Each row below holds a small network's activations on one input, seen along a few directions.
In each table, some parts of the input vary, and every possible input appears once, in random order.
A made-up example of a description, with smaller parts first: one of 6 places along a line, together with either a single point or one of 11 places around a ring or (one of 3 separate values, together with one of 8 places around a ring).
Shared parts are said once, and a part with two or three values counts as separate values.

Other details of the inputs shift rows strongly along two fixed directions, in all tables alike. That doesn't count.
These rows show it; all are for the same input, with only those details redrawn:
[  2  -2   4  -3  -3  -8   5 -13   1   3   9]
[  7 -29 -19  -3  16  -8  -5   7   3 -13 -30]
[-24  24  -3  11 -27  -4 -22  23 -26  13   2]

Table:
R1: [-23  34  -5   3 -20   9 -21  36 -17   9   4]
R2: [-23  23  -2  10 -29  -4 -24  25 -27  13   2]
R3: [  3  -1   2  -2  -3  -9   6 -12   0   2  10]
R4: [  6 -19 -17  -4  22   5  -2   9  11 -23 -30]
R5: [  2  -1  12   0  -1   4   8 -12   0   4   6]
R6: [ 2 -2 11  4 -2  8  5 -6  6  1  8]
R7: [  1   4   4  -6  -3 -10   8 -12   0  -5   9]
R8: [  8 -20 -21   4  17   6  -7  12   7 -16 -29]
R9: [  6   6   2   1   3   2  10 -14   0   1   6]
R10: [ 11 -28 -13  -4  19   5  -5  20  11 -10 -25]
R11: [ 7  0  9 -4  3  5  7 -2 12  5 13]
R12: [ 8  7  0 -3  4  4  5 -2  9  5 13]
R13: [  4  -1   0  -2  -3  -8   7 -12  -2   1  11]
R14: [  3   3   8   3   1   6   6 -11   9   1   9]
R15: [  1   4   8   1   0   3   8 -12   1   3   4]
R16: [  3   1   9   3   0   6   7 -10   9   0   9]
R17: [-22  31  -2  15 -23   6 -19  24 -26  12  -4]
R18: [  6   8   1   4   2   5   5 -12   7   0  11]
R19: [  5   1  -2  -1  -2  -9   8 -13  -1   2  12]
R20: [-22  19   1   9 -29  -2 -24  23 -27  14   3]
R21: [ 6  4  4 -3  2  5  7 -1 11  5 12]
R22: [  3   5   5   3   1   6   6 -11   8   0   9]
R23: [  5   5   4   1   1   3  10 -13  -1   1   6]
R24: [ 12 -21 -21  -5  20   5  -4  17  12 -10 -24]
R25: [-3  1 13 -2  5  6  5 -8  7 -3  8]
R26: [ -2   3  15  -4   4   2   7 -10   0  -1   4]
R27: [  7 -25 -15   0  19   3  -3  10   3 -14 -37]
R28: [-14   0 -27   9  -1   7 -32  56 -12  -1 -38]
R29: [  6 -19 -18  -5  21   2  -1  10   3 -21 -38]
R30: [  0  -3  13  -7   0 -10   2 -11   0  -1   9]
R31: [  2  -2   4  -3  -3  -8   5 -13   1   3   9]
R32: [ 1  3 13 -8  5  5  5  1  9  3 13]
Describe the family of inputs behind these rows.
> one of 4 places along a line, together with either one of 2 separate values or one of 6 places along a line
Changing only the place on the line of 4 turns R15 into R14. The same change can be made to R29. Which row results?
> R4
Which other rows does R4 become when the choice among 2 separate values takes its other values? List them by row number.
> R25
Which other rows agree with R11 in the place on the line of 4? List them by row number.
> R1, R10, R12, R21, R24, R28, R32
